A small network was shown many inputs. Here are its activations along a few directions, one row for each input.
Each table varies a few parts of the input and shows all the possible inputs, shuffled.
Descriptions start from the smaller parts, as in this example, which fits no table here: one of 3 separate values, together with either a single point or one of 9 places around a ring or (one of 4 places along a line, together with one of 5 places around a ring).
Shared parts are said once, and a part with two or three values counts as separate values.

Other details of the inputs vary at random and push rows far along two fixed directions, the same in every table; ignore that.

Rows:
R1: [ 20.7   4.4 -22.6 -55.3   0.8   2.5 -19.9 -20.2  19.8  11.6 -34.9]
R2: [  3.6 -35.3  28.2  20.7 -24.6 -11.3  26.3   9.9  10.2  21.1  62.4]
R3: [  7.6 -45.7  14.9  18.7  -5.1   7.8  31.7  23.0   8.6  23.6  51.9]
R4: [-12.3  10.0   3.7 -46.3  -6.5   1.6 -20.5 -33.0   9.9  20.0 -17.8]
R5: [ -4.6   7.9   7.5 -43.3 -11.0  -4.6 -30.9 -31.0   7.6  17.1 -18.8]
R6: [ 31.3 -43.6  -7.5  13.7  -5.4   1.1  16.2  12.3  -3.5  10.1  70.8]
R7: [ -0.1   5.8  20.4 -39.6 -16.1  -8.6 -11.1 -28.7  27.8  25.8 -37.5]
R8: [-25.4  44.7 -22.0  37.2   6.8  -9.5  -1.3   9.9 -40.2 -45.8  -8.2]
R9: [-19.2  42.8 -14.5  41.4  12.1  -8.3  -5.9   1.9 -44.5 -43.0  -9.4]
R10: [ 14.7 -47.9  16.4  23.8  -9.9   2.4  23.1  24.5   9.3  23.6  53.5]
R11: [ 17.0  -7.1 -14.2 -38.6   7.9   7.4 -11.6  -2.5  30.8  11.6 -43.1]
R12: [ 29.2 -53.4   1.2  22.2   3.3   5.4  21.4  26.5  11.7  14.5  58.1]
R13: [-42.3  44.0  23.6  43.9   8.1   5.1  11.2  13.9 -16.7 -38.3 -19.0]
R14: [-30.4  45.1 -12.1  37.1  17.2   4.8  -3.4   3.1 -41.3 -45.5  -1.1]
R15: [ -0.8   8.2   1.3 -40.5 -11.7 -11.6 -21.8 -33.0   5.5  21.5 -25.8]
R16: [ 33.8 -52.8  -3.0  22.2   3.6  -2.8  28.5  24.4   7.6  17.5  49.7]
R17: [  5.2  11.1 -12.0 -44.4  -5.6  -1.6 -33.9 -35.3   5.6  13.6 -13.1]
R18: [-15.7  35.3 -13.6  38.8  27.5  18.1  -0.7  13.7 -30.2 -50.8 -13.1]
R19: [ -8.3   7.5  13.0 -39.2 -20.5  -9.7  -5.5 -19.3  29.6  19.2 -35.3]
R20: [-35.4  42.9  -4.2  37.7   0.8 -12.3   1.4  13.9 -36.2 -40.6 -15.2]
R21: [ 12.2  -8.1  -5.3 -39.6  18.4  21.3 -13.8  -9.5  31.0  14.0 -34.9]
R22: [ 25.9   1.5 -14.6 -41.8   6.7   2.9 -20.6 -23.4  11.2  10.6 -29.3]
R23: [ 18.9 -47.7  13.5  23.5  -9.7  -4.8  29.8  22.6   4.5  25.1  43.4]
R24: [-25.5  30.2   2.0  47.6  13.0   4.9  11.4  36.5 -18.0 -36.4 -33.2]
Description of these inputs: one of 4 places along a line, together with one of 6 places around a ring.
Question: The inputs of R4 and R20 match in every part but the place on the line of 4. If R21 is changed in the same way as R4 into R20, which row does it become?
Answer: R11
Question: Change only the place on the line of 4 in R22. List by row number the other rows that result.
Answer: R1, R6, R18
Question: A walk changes only the place on the line of 4. It starts at R24 and steps to R23. List the rest of the walk in order.
Answer: R10, R3

Rows:
R25: [ -0.8   5.3  -4.9 -60.0 -26.5 -21.8 -12.4 -28.2   6.7  24.7 -35.7]
R26: [-21.8 -15.1  10.7  46.1 -12.8 -15.8  34.4  14.5 -20.8  -3.5  47.6]
R27: [ 12.3   6.2  -8.8 -82.6  -3.8 -10.5 -23.6 -27.3  37.7  33.3 -85.3]
R28: [  7.5 -52.1   8.3  -8.7 -25.6 -13.4  15.2   4.8  26.1  40.5  46.5]
R29: [  4.1 -22.7  12.9  68.9   0.8 -13.8   9.4  33.2 -30.5  -8.2  59.7]
R30: [-42.1  67.1  -1.3  44.6  29.6  24.1 -20.4  27.9 -32.6 -56.3 -41.9]
R31: [-52.8  72.1   2.3  45.6  13.1   7.2 -18.4  22.2 -25.0 -56.4 -71.7]
R32: [ 14.8 -40.2  13.9  55.8 -13.1 -11.8  11.9  30.5 -26.0   7.0  73.3]
R33: [ 37.4 -11.6  11.1 -25.0  13.3   6.3 -23.1 -12.5  30.0  18.2 -36.6]
R34: [-38.9  58.9 -24.3  50.7  39.5  13.8 -21.4  26.1 -42.0 -73.2 -37.7]
R35: [ 23.1   2.8   7.4 -69.5   6.0  10.7 -48.8 -38.5  27.4  39.9 -79.3]
R36: [ -4.3  12.5  17.9  60.8  -9.1 -15.7   4.3   3.0 -44.1 -27.0  51.5]
R37: [ -7.6  22.0   9.3 -72.1 -27.2  -6.8 -30.6 -57.9  31.8  25.5 -44.5]
R38: [-18.2 -10.7  10.1  85.5   2.2   0.5  47.7  50.5 -27.6 -25.5  35.5]
R39: [-39.6  58.5 -21.5  37.9  26.8  12.8 -12.9   7.3 -55.5 -64.2 -30.5]
R40: [ -5.7 -15.0   5.8  67.5  18.6  18.3  37.4  47.3 -26.6 -18.0  53.2]
R41: [  0.8 -21.3  11.3  33.5  -8.3  -5.4  29.3   4.3 -13.8  -1.1  97.9]
R42: [-31.1  82.2  12.5  38.1  19.7  -7.4 -36.4 -17.1 -40.8 -56.9 -50.6]
R43: [ 18.3 -53.5  -0.8 -28.9 -36.9 -36.6  27.6  -7.7   6.4  45.2  55.4]
R44: [-36.8  69.4   9.3  49.0  27.0  -3.2 -27.1  -0.6 -51.5 -50.9 -54.9]
R45: [ 25.0 -22.8 -13.2 -34.4 -33.9 -18.9   2.8 -33.4   6.9  31.7  49.7]
R46: [ 10.9  -4.7  -2.1  55.7  -1.0 -12.1  39.7  50.8 -13.4 -33.5  13.9]
R47: [ 15.2  -6.0   6.0 -37.4   3.5   8.1  -5.8 -10.7  49.6  16.7 -51.9]
R48: [-38.0  81.2 -22.6  21.5  15.8   0.8 -22.4  -5.5 -45.4 -50.7 -71.2]
R49: [-42.8  54.4  12.9  44.6  29.6  26.5  -0.9  26.8 -19.5 -46.1 -61.0]
R50: [-22.8  51.0   9.1  77.5  40.6   6.3  -8.7  30.1 -45.1 -54.6 -47.4]
R51: [ 22.6 -27.6   0.8 -65.8 -41.0 -36.9   1.2 -39.3  27.2  43.1  25.6]
R52: [ 29.2 -48.0  10.7  -8.9 -15.6   3.9  24.8   9.7  39.1  28.3  19.3]
R53: [-38.4  60.6  -7.7  57.5   4.7 -14.0  -0.7  41.5 -43.4 -63.7 -42.8]
R54: [ 28.3 -45.8 -19.4 -30.3 -20.0 -14.9   0.3  -6.8  20.7  44.1  38.9]
R55: [ 33.9 -41.9 -13.9  65.2  -2.2  -3.0  50.2  47.3 -11.5 -10.4  73.3]
R56: [ 16.1   7.3 -22.5 -57.0   9.4   3.7 -23.7 -26.3  25.8  26.3 -64.1]
R57: [-15.3 -32.0  20.7  34.6 -18.0  -0.8  35.5  15.9 -16.1  10.4  72.3]
R58: [ 16.1 -25.7   9.4 -43.0 -22.7   2.8  -0.1 -31.2  18.2  36.6  56.6]
R59: [-31.0  60.4  -7.5  44.9  17.5  -5.1   5.3  34.3 -35.8 -56.5 -70.7]
R60: [ 21.5   5.4 -20.8 -31.4  23.6  26.2 -19.5  -5.1  18.8 -13.7 -43.5]
R61: [ 32.0 -58.3 -17.8 -27.4   0.1  11.5  11.2  -0.6  12.1  32.2  40.4]
R62: [ 36.8 -41.4   6.1 -19.7   4.7  23.1  13.3   9.0  34.2  27.1  29.7]
R63: [  7.1 -43.5 -17.5  44.9  -2.9   1.3  22.5  35.2 -26.0 -10.8  87.7]
R64: [-54.1  66.7  11.3  44.7  20.0  19.4 -18.2  26.0 -23.4 -54.1 -56.0]
R65: [  5.4 -34.8  23.0 -27.7 -33.5  -3.6  12.5 -24.3  21.2  36.2  61.7]
R66: [  9.5 -38.2  17.1  52.8 -16.4 -16.5  22.9  14.2 -39.4  10.0  82.1]
R67: [  4.6  14.6 -10.2 -90.7 -15.4 -17.4 -42.3 -32.2  38.6  30.7 -80.5]
R68: [-40.8  82.7  -2.5  37.6  -3.3 -21.4  -5.3   4.5 -44.4 -68.1 -43.1]
R69: [  3.1  22.5 -19.1 -79.0   2.6   3.1 -45.0 -61.6  18.5   5.9 -34.8]
R70: [  2.1  10.9 -20.3 -49.8  -6.2  -9.7 -21.0 -37.1   5.3  22.3 -31.1]
R71: [-35.8  94.3 -19.3  23.9  17.7  -7.6 -26.2 -17.8 -35.9 -62.9 -60.9]
R72: [ -8.3  14.6   1.6 -58.8   7.4  12.2 -26.8 -36.3  14.3  24.0 -31.7]
R73: [ -4.6  -9.4 -17.9  79.5  -6.5 -11.4  29.6  47.8 -41.9 -26.9  65.0]
R74: [  0.1   5.7  -0.7 -60.7   8.3  16.3 -37.2 -21.9  31.9  26.7 -35.2]
R75: [ 31.8 -52.4 -15.0  44.7  17.5   8.6  38.3  37.2  -1.5 -14.6  74.4]
R76: [ 27.0 -50.7  19.3 -10.9  -7.6  16.3  22.8  11.9  41.5  30.0  31.7]
R77: [-18.5 -16.3  24.2  63.1 -13.2 -10.6  41.7  17.0 -19.9 -15.4  94.7]
R78: [ -4.6 -29.3 -15.2  47.8   5.1  -5.8  30.7  18.7 -39.8 -17.5  82.7]
R79: [ 12.1   1.8 -23.4 -71.0  23.8  20.0 -35.0 -31.2  27.2  16.7 -63.2]
R80: [  8.1  -1.5   0.7 -57.3  19.7  23.3 -20.6 -19.6  33.3  30.9 -43.2]
R81: [ 23.7 -23.4 -15.2  75.5  11.8  -4.9  46.2  48.4 -14.9 -26.2  55.0]
R82: [ 10.8 -35.2   6.0 -40.4 -15.0   7.4   3.4 -19.8  10.4  44.5  43.1]
R83: [ 14.0 -55.3  17.3 -25.9  -5.5   8.2  18.8  -0.8  37.5  49.5  28.7]
R84: [  5.5 -26.9  13.7 -33.6 -33.6 -20.1   7.9 -34.9  26.2  36.3  39.2]
R85: [ 20.8 -22.0 -15.3 -62.4 -18.8  -1.4 -16.8 -46.0  13.4  24.8  33.3]
R86: [-15.5  20.5   4.9 -78.6 -17.1   0.0 -33.8 -51.3  26.4  32.4 -73.9]
R87: [ -2.4 -32.1  17.3 -51.8 -17.1  -0.4  -0.9 -30.2  28.6  49.5  16.0]
R88: [  9.6  18.8 -23.0 -40.9   7.7   8.5 -21.6 -17.2  11.3  12.6 -66.2]
R89: [  6.8 -44.9  15.0 -39.7 -16.9   2.0  -2.7  -8.6  40.3  48.9  27.2]
R90: [-27.7  55.8  13.8  37.6  39.6  27.6  -4.4  25.2   4.9 -54.3 -71.9]
R91: [ 46.2 -59.1  -1.4 -25.7 -19.5 -20.1  30.2  12.4  38.4  35.0  29.1]
R92: [  2.7 -50.6  11.4  55.3  -6.6  -8.2  53.1  37.1  -2.0  11.8  65.4]
R93: [ 25.3  23.9   8.9 -35.2  18.6  16.6 -43.3 -19.1  24.0   1.9 -86.3]
R94: [ 18.4  11.8   1.4 -50.7  26.8  29.2 -23.8 -14.2  44.2  10.0 -57.7]
Question: The inputs of R72 and R80 match in every part but one. If R26 is changed in the same way as R72 into R80, which row does it become?
Answer: R92
Question: What is each input in this table made of?
Answer: one of 2 separate values, together with one of 5 places along a line, together with either a single point or one of 6 places around a ring
Question: Change only the place on the ring of 6 in R46. List by row number the other rows that result.
Answer: R52, R55, R60, R62, R76
Question: A walk changes only the place on the line of 5. It starts at R68 and steps to R25. List the rest of the walk in order.
Answer: R53, R59, R46
Question: Change only the place on the ring of 6 in R41. List by row number the other rows that result.
Answer: R51, R69, R71, R77, R84
Question: Change only the choice among 2 separate values in R47. List by row number the other rows that result.
Answer: R52
Question: Change only the place on the line of 5 in R38. List by row number the other rows that result.
Answer: R31, R37, R52, R86
Question: Which other rows agree with R94 in the place on the line of 5 and the choice among 2 separate values? List them by row number.
Answer: R33, R47, R75, R81, R90, R91
